A small network was shown many inputs. Here are its activations along a few directions, one row for each input.
In each table, some parts of the input vary, and every possible input appears once, in random order.
A made-up example of a description, with smaller parts first: one of 5 places around a ring, together with either a single point or one of 11 places around a ring or (one of 3 separate values, together with one of 4 places along a line).
Shared parts are said once, and a part with two or three values counts as separate values.

Rows:
x1: [ 0.77,  0.45, -3.39, -3.79, -3.97,  0.32,  2.48,  5.14, -0.41,  2.39,
 -3.82,  0.84]
x2: [-3.76, -8.00,  0.05,  5.39,  2.83,  2.18, -1.97, -1.95,  1.39,  2.44,
 -4.92,  1.25]
x3: [ 1.28, -1.95, -0.85, -1.44,  2.66, -0.43,  1.73, -3.09, -1.93, -4.97,
  3.58, -5.44]
x4: [-2.51,  2.69, -3.50,  2.97,  2.82, -0.71, -1.49, -2.78, -4.49, -0.17,
  2.23,  1.79]
x5: [ 1.65,  5.79,  3.90, -1.26, -2.31,  0.18, -0.59,  1.82,  2.57, -1.15,
  0.08,  2.07]
x6: [ 1.43,  2.95, -0.60, -1.41,  2.29, -1.64,  2.71, -0.86, -5.62, -0.35,
  1.55, -1.54]
x7: [ 1.30, -6.93,  2.81,  1.09,  0.58,  1.28,  2.20,  0.64, -0.75,  3.07,
 -3.94, -3.48]
x8: [ 3.39,  4.47,  2.18, -1.16,  2.06, -2.73,  0.02, -1.21, -0.74,  1.09,
  4.71,  1.28]
x9: [-4.27,  4.27, -1.50,  2.75, -2.17,  2.10, -1.07, -0.14, -0.54, -1.96,
 -2.81,  2.76]
x10: [ 3.29, -0.97,  2.21, -1.00,  1.98, -2.41, -1.41, -3.11,  2.72, -4.14,
  6.36, -3.08]
x11: [ 0.21,  4.93,  0.75, -1.87, -2.36,  1.86,  2.12,  1.23, -2.14, -1.93,
 -3.38, -0.68]
x12: [ 2.17,  1.57, -0.29, -3.22, -4.02, -0.35, -0.25,  5.73,  4.88,  3.49,
 -0.42,  3.49]
x13: [-3.96, -0.53, -5.56,  0.28, -3.79,  0.89, -0.35,  3.11,  1.20,  2.17,
 -3.01,  4.75]
x14: [ 1.72, -5.76,  6.49,  0.70,  0.35, -1.34, -1.64,  0.31,  5.02,  5.06,
 -0.54, -2.23]
x15: [-2.71, -2.98, -2.70,  1.95,  3.06,  0.79, -2.50, -4.85, -1.18, -5.04,
  4.33, -1.79]
Question: Describe the family of inputs behind these rows.
Answer: one of 3 separate values, together with either a single point or one of 4 places along a line
Question: Changing only the choice among 3 separate values turns x14 into x2. The same change can be made to x8. Which row results?
Answer: x4
Question: Which other rows agree with x6 in the choice among 3 separate values? List them by row number.
Answer: x1, x3, x7, x11

Rows:
x16: [ 0.83, -1.07, -3.06,  1.44, -1.40, -0.66,  0.25,  1.97,  2.63,  1.45,
 -1.75,  3.87]
x17: [ 2.48, -0.79,  0.49, -0.79,  2.61, -0.49,  2.38, -1.79, -2.85, -2.41,
 -0.73, -3.17]
x18: [-1.11,  0.03,  1.81,  2.40,  1.99,  1.45, -0.29, -3.74,  0.40, -3.45,
 -0.52, -2.18]
x19: [-2.00,  1.23,  1.56,  1.34, -2.11,  3.11, -0.44,  2.43, -2.13,  2.35,
 -2.77,  0.74]
x20: [ 0.19, -0.43, -2.43, -0.94, -0.19,  3.43, -1.02,  3.21,  1.00,  0.88,
 -2.47,  3.78]
x21: [-0.27,  6.39, -4.22, -2.94, -1.91, -0.21, -0.17,  1.86,  0.46, -2.98,
  2.26,  1.66]
x22: [ 2.24, -1.84,  0.92, -0.16,  1.07,  0.88,  1.13, -1.57,  0.35, -3.79,
 -0.39, -4.26]
x23: [ 2.87, -0.50,  0.64, -1.24,  3.42, -2.04,  1.85, -0.51, -3.27,  0.17,
  1.55, -2.42]
x24: [-0.51, -0.39,  2.55,  1.68,  1.55,  0.03, -2.68, -2.52,  2.15,  0.59,
  3.43, -0.92]
x25: [-2.31, -3.24, -0.70,  0.05,  0.15,  0.33, -2.43, -1.49,  1.04, -3.93,
  2.66, -0.77]
x26: [ 3.44, -1.34,  1.46, -1.62,  1.82, -2.14, -0.13, -0.40, -1.42,  1.67,
  3.54, -1.98]
x27: [-0.70, -1.07,  0.32, -2.24, -1.36, -1.46,  1.82,  2.39,  2.95,  2.45,
 -2.77,  0.29]
x28: [ 0.47,  0.88,  2.15,  1.27,  2.82, -1.29, -1.75, -2.60, -1.07,  1.98,
  3.57, -0.12]
x29: [-1.64, -1.15,  3.23,  1.78,  1.30,  0.69, -2.34, -2.58,  1.93, -2.75,
  1.41, -1.55]
x30: [-2.38, -0.50, -3.16,  0.84, -3.69, -0.93, -0.12,  1.11, -0.57,  2.38,
 -2.29, -0.85]
x31: [-1.87,  0.17,  1.51,  0.91, -0.96, -1.84,  0.58,  1.18,  2.73,  2.15,
 -2.88,  2.40]
x32: [-0.66,  0.85,  1.31,  1.85,  3.54,  0.22,  1.10, -3.71, -2.77, -2.24,
 -0.75, -0.92]
x33: [-0.01, -0.89, -2.35, -0.34,  1.86, -1.58, -1.36, -1.70, -1.78,  0.91,
  4.45,  0.56]
x34: [ 1.36, -3.11,  2.27, -1.10,  0.60, -0.02, -0.97, -0.21,  1.79, -3.03,
  1.41, -3.42]
x35: [ 2.43, -0.81,  0.86, -0.84, -1.00,  2.70,  0.93,  3.43,  0.98,  1.93,
 -2.49,  2.44]
x36: [ 2.50, -2.59,  1.59, -1.07,  0.71, -0.71, -1.13, -0.17,  1.95,  0.31,
  3.46, -2.74]
x37: [-2.14, -0.92, -2.86, -0.48, -0.92, -1.42,  0.02,  2.42,  2.74,  1.56,
 -2.55,  1.47]
x38: [-2.15,  1.21,  0.89,  1.75, -3.32, -1.38, -0.67,  0.32, -0.78,  3.05,
 -3.28, -0.71]
x39: [ 0.33,  1.02,  1.76, -0.05,  0.52,  3.16, -1.42,  2.15,  0.86,  1.57,
 -3.48,  4.03]
x40: [-0.84, -2.40, -1.56,  0.07,  0.46, -0.24, -2.68, -1.62,  1.35, -0.45,
  4.47, -0.02]
x41: [ 2.33,  5.66,  0.59, -4.57, -2.99, -0.57,  2.31,  2.28,  0.66, -2.13,
  1.47, -0.69]
x42: [ 0.15, -0.20,  0.56,  0.36, -3.50,  2.78,  1.87,  3.37, -1.81,  2.70,
 -1.75, -0.87]
x43: [-0.91, -0.46,  0.01, -0.67, -4.30, -0.92,  1.57,  1.32, -0.34,  3.33,
 -2.53, -2.09]
x44: [ 0.43,  8.01,  2.15, -0.75, -2.54, -0.92, -1.01, -0.23,  0.01, -2.28,
  1.30,  2.58]
x45: [ 2.34, -1.04,  0.19,  0.03, -1.96, -0.99,  1.68,  1.88,  2.67,  2.31,
 -2.32,  2.78]
x46: [-1.30, -0.82, -3.08,  0.34,  2.42, -0.16,  1.68, -3.21, -3.46, -3.19,
  0.54, -0.34]
x47: [-0.29,  0.15, -3.28,  0.20,  3.46, -1.46,  0.78, -1.90, -3.42, -0.60,
  2.63, -0.05]
x48: [ 0.81,  0.89,  0.90,  0.59, -0.24, -0.50, -0.72,  0.90,  2.55,  1.98,
 -3.40,  4.11]
x49: [-0.27,  1.53,  1.30,  1.58,  4.39, -1.18,  0.35, -2.53, -3.00,  0.33,
  1.62, -0.58]
x50: [-1.53, -2.01, -2.14,  0.64,  0.68,  1.19,  0.21, -2.96, -0.62, -4.43,
  0.62, -1.28]
x51: [-2.34, -0.45, -2.19,  0.69, -2.99,  3.11,  0.83,  3.23, -1.94,  1.60,
 -1.25,  1.21]
Question: Changing only one part turns x28 into x26. The same change can be made to x18. Which row results?
Answer: x22
Question: Describe the family of inputs behind these rows.
Answer: one of 3 separate values, together with either a single point or one of 5 places around a ring or one of 6 places around a ring
Question: Which other rows agree with x33 in the choice among 3 separate values? List them by row number.
Answer: x16, x20, x21, x25, x30, x37, x40, x46, x47, x50, x51
Question: Which other rows does x27 become when the place on the ring of 5 takes its other values? List them by row number.
Answer: x35, x42, x43, x45
